These are the activations of a small neural network, seen along a few directions. Each row is one input.
Each table varies a few parts of the input and shows all the possible inputs, shuffled.
Descriptions start from the smaller parts, as in this example, which fits no table here: line(4) and (point or ring(11) or (values(3) and ring(8))).
Shared parts are said once, and a part with two or three values counts as separate values.
In the rows, 128 means zero.

Other details of the inputs vary at random and push rows far along two fixed directions, the same in every table; ignore that.
To show where, the next rows are all for the same input, with only those details redrawn:
[137 116 135 128 118 117 130 114 147 140 138 131]
[157 144  92 118 119 119 131  88 163 183 159 138]
[ 69 107 149  74 116 115  87 120 127  73 113 167]
[151 164  64  92 119 119 118  70 168 195 168 155]
[144  98 162 153 117 117 142 131 142 129 129 114]

Table:
row 1: [138 133 124 133 117 108 146 121 149 122 128 127]
row 2: [143 118 139 161 117 145 151 159 128 132 152 110]
row 3: [141 113 147 157 125 136 153 145 141 131 153 103]
row 4: [ 79 169 165  88 169 124  82 129  84  61 101 159]
row 5: [147 116 139 172 123 106 142 131 149 121 133 106]
row 6: [173 140  68 128 122 111 119  89 155 167 143 142]
row 7: [151 105 131 174 128 105 136 137 140 102 125 109]
row 8: [141  99 141 175 106 149 153 138 103 130 115 116]
row 9: [ 47 131 151  58 174 120  99 163 118 102  91 149]
row 10: [136 190  65  77 148 149  97 103 150 225 138 136]
row 11: [165 103 133 171 122 130 166 139 129 104 115 107]
row 12: [108 175  39  58 104 145  93  87 124 170 154 193]
row 13: [120 115 164 156 182 121 139 175 136 160 115  89]
row 14: [ 95 157 122  89 144 119  85 123  85 109 121 116]
row 15: [144 102 126 168 129 128 136 134 127  91 120 114]
row 16: [137 123 125 164 108 147 174 137 109 127 123 116]
row 17: [141 105 127 175 124 144 151 129 119 103 120 111]
row 18: [ 78 104 120  88 115 146  92 113  99  61  94 172]
row 19: [114 135 159 144 154 143 123 170 127 142 108  90]
row 20: [160 167  79 112 121 117 156  88 170 184 169 134]
row 21: [148 107 165 154 118 137 176 156 136 124 140 101]
row 22: [129 135 167 143 148 144 149 176 126 148 101  86]
row 23: [143 118 125 137 115 110 122 114 146 134 126 132]
row 24: [ 74 120 116  83 117 143 115 119 102  50  97 168]
row 25: [ 80 127 135  76 174 125  89 145 128 151 103 146]
row 26: [151 170  55 133 112 142 141 109 136 189 171 141]
row 27: [ 96 119 128  78 116 139 102 122 129 112 136 158]
row 28: [159 190  60  82 139 125  97  78 111 209 151 123]
row 29: [166 185  86 109 140 123 137 105 110 190 146  97]
row 30: [161 115 125 158 122 108 155 134 142 113 122 114]
row 31: [119 112 133 174 114 145 151 141 105 109 123 115]
row 32: [ 62 128 128  80 103 140 115 150  94  67 110 172]
row 33: [131 122 123 117 109 148 125 140 123 139 143 143]
row 34: [163 141 186 178 169 128 118 136  97 131 114 106]
row 35: [140 106 160 171 125 113 153 138 148 120 141  99]
row 36: [150 155 177 183 177 124 120 139 100 116 125 100]
row 37: [149 113 156 158 111 146 174 170 123 125 139 108]
row 38: [144  98 162 153 117 117 142 131 142 129 129 114]
row 39: [159  92 130 162 122 132 134 128 124 110 111 121]
What is each input in this table made of?
Answer: values(3) and (line(4) or ring(9))
Changing only the values(3) part turns row 11 into row 15. The same change can be made to row 22. Which row results?
Answer: row 19
Change only the values(3) part in row 18. List by row number the other rows that result.
Answer: row 17, row 24
A walk changes only the line(4) part. It starts at row 4 and steps to row 29. List the rest of the walk in order.
Answer: row 22, row 9

Table:
row 40: [123 152  82  91 133 130 110 105 122 118 128 159]
row 41: [150 104 124 161 106 116 159 119 135 141 129 116]
row 42: [125 162  99  87 111 128 107  99 121 116 144 156]
row 43: [103 162 100  93 153 143  84 106 109 146 128 138]
row 44: [104 133  85 100 102 124 113  94 141 128 131 168]
row 45: [110 155  86  76 109 139 126 111 126 122 137 146]
row 46: [123 154  95  97 120 129 106 101 119 117 148 171]
row 47: [ 73  68 175 140 105 122 109 149 116  37 103 135]
row 48: [118 139  93  86 102 111 107  92 127 122 144 154]
row 49: [171 117 124 149 120 124 151 125 134 130 120 101]
row 50: [137 112 115 156  99 135 156 142 141 143 141 116]
row 51: [155 109 127 157 109 119 163 115 130 139 125 112]
row 52: [144 116 117 144 106 130 165 136 128 141 138 106]
row 53: [112 139  84 106 122 139 106  95 140 114 146 170]
row 54: [101 157 108  87 148 117 103 104 155 131 142 145]
row 55: [158 100 144 139 136 124 138 139 151 163 125 111]
row 56: [ 91  73 172 134 121 130 110 163 109  36  84 147]
row 57: [ 92 175  97  83 152 130 110 135 122 145 137 142]
row 58: [ 98 138 106  67 125 139 114 126 143 155 142 155]
row 59: [133 139 140 138 139 129 156 154 149 156 137 103]
row 60: [ 94 176  98  83 152 130 109 132 121 144 136 142]
row 61: [147 104 148 145 135 129 141 129 153 158 143 111]
row 62: [104 133 112  75 129 128 110 104 146 153 130 165]
row 63: [153 127 141 147 150 112 141 141 156 150 122 101]
row 64: [162 123 133 152 112 129 163 115 128 133 122 110]
row 65: [155 128 142 146 150 113 140 140 154 150 122 101]
row 66: [ 70  98 198 126 150 141  88 164  75  57  82 115]
row 67: [105 132 111  78 135 129  99 101 151 144 145 156]
row 68: [157 108 130 158  99 109 144 123 134 138 145 112]
row 69: [104 164 102  89 146 142  94 108 104 155 113 147]
row 70: [165 117 134 169 110 132 143 127 134 132 144 130]
row 71: [154 138 136 155 163 115 134 145 129 152 120  97]
row 72: [170 126 125 154 125 130 150 132 129 130 123 106]
row 73: [153 138 156 146 136 110 138 134 148 150 141 106]
row 74: [149 138 143 157 146 144 135 133 103 168 110 102]
row 75: [159 123 129 169 126 137 161 125 122 134 129 128]
row 76: [101 169 102  95 161 120  95 108 127 133 140 142]
row 77: [150 107 153 142 129 129 150 129 146 166 127 120]
row 78: [ 84  65 168 133 107 116 108 160 117  45  86 135]
row 79: [144 143 142 159 156 119 146 138 125 156 122 107]
row 80: [108 164  86  82 114 146 125 119 121 121 140 150]
row 81: [ 93  91 193 115 104 118 113 149  95  31  97 129]
row 82: [158 129 128 167 132 136 154 121 123 125 143 113]
row 83: [160 130 130 161 123 136 152 120 128 123 141 106]
row 84: [ 68 106 201 125 152 116 109 168  90  54  78 129]
row 85: [ 88  87 183 124 116 126 119 143 102  29  97 122]
row 86: [157 131 135 154 154 138 124 145 110 165 108  92]
row 87: [ 81  95 192 120 151 135  87 174  75  65  65 115]
row 88: [ 73  86 171 126 110 145 123 173 102  41  99 149]
row 89: [136 140 141 138 139 129 154 151 147 155 137 103]
row 90: [155 109 158 140 123 121 137 134 147 163 144 116]
row 91: [148 137 121 151 123 146 166 144 116 136 141 115]
row 92: [152 137 156 147 137 110 139 135 149 150 140 107]
row 93: [139 145 134 145 143 154 136 154 102 169 123  95]
row 94: [143 142 139 161 162 120 136 136 131 147 137  98]
row 95: [ 97 136  78  85 102 127 122 115 133 130 144 151]
row 96: [153 137 135 156 163 114 135 147 131 153 119  98]
row 97: [109 174 111  89 149 112  91 114 121 139 141 147]
row 98: [149 103 121 164 112 117 149 117 140 133 144 107]
row 99: [113 169 110  86 140 136  79 110 101 152 129 142]
row 100: [100 142  79  96 104 145 117 118 141 126 144 166]
row 101: [137 112 142 131 126 140 154 153 146 169 140 113]
row 102: [116 131  77 100 115 130 100 105 148 121 129 167]
row 103: [ 75 103 206 120 138 132  84 171  69  62  83 120]
row 104: [148 131 119 156 123 147 163 145 121 135 142 122]
row 105: [145 133 149 150 143 117 153 132 150 154 124 110]
row 106: [137 144 133 145 144 154 138 156 103 170 123  95]
row 107: [158 122 126 172 132 137 151 123 127 125 145 119]
row 108: [114 137 120  73 123 121  95 107 144 149 146 161]
row 109: [158  98 116 158 113 112 147 129 141 139 126 107]
row 110: [158 113 127 172 116 139 157 124 135 136 128 134]
row 111: [151 147 149 155 150 112 132 141 124 153 138 103]
row 112: [119 130  78  85 116 114 109  98 134 122 125 149]
row 113: [102 159 109  86 148 118 101 102 153 131 142 145]
row 114: [159 130 131 163 126 135 164 123 118 134 128 122]
row 115: [103 161 111  83 142 117 111 104 148 140 126 155]
row 116: [112 136  91  98  96 117  99  98 140 125 147 164]
row 117: [ 75  71 179 142 111 133 108 152 116  29 102 143]
row 118: [161 132 132 157 117 135 162 122 123 132 126 115]
row 119: [152 109 126 172 108 135 154 123 143 137 129 130]
row 120: [168 118 121 165 134 132 149 134 127 131 127 119]
row 121: [123 161  98  92 119 128 109 100 115 117 147 164]
row 122: [116 140  92 102 101 128  99 100 141 121 148 172]
row 123: [157 100 143 139 137 123 139 140 153 164 125 111]
row 124: [154 107 123 159 115 120 153 113 135 130 141 104]
What is each input in this table made of?
Answer: values(5) and ((values(2) and line(4)) or ring(9))
Changing only the values(5) part turns row 89 into row 73. The same change can be made to row 45. Which row results?
Answer: row 81
Changing only the values(5) part turns row 115 into row 113. The same change can be made to row 62. Which row results?
Answer: row 61
Changing only the values(5) part turns row 100 into row 122. The same change can be made to row 59. Which row results?
Answer: row 92
Change only the values(5) part in row 108. List by row number the other rows that result.
Answer: row 55, row 58, row 67, row 77
Change only the values(2) part in row 57. List by row number the other rows that result.
Answer: row 60
Change only the values(2) part in row 90. List by row number the other rows that result.
Answer: row 108
Change only the values(5) part in row 40. List by row number the other rows that result.
Answer: row 82, row 91, row 114, row 121
Change only the line(4) part in row 86. List by row number the other rows that result.
Answer: row 63, row 96, row 123
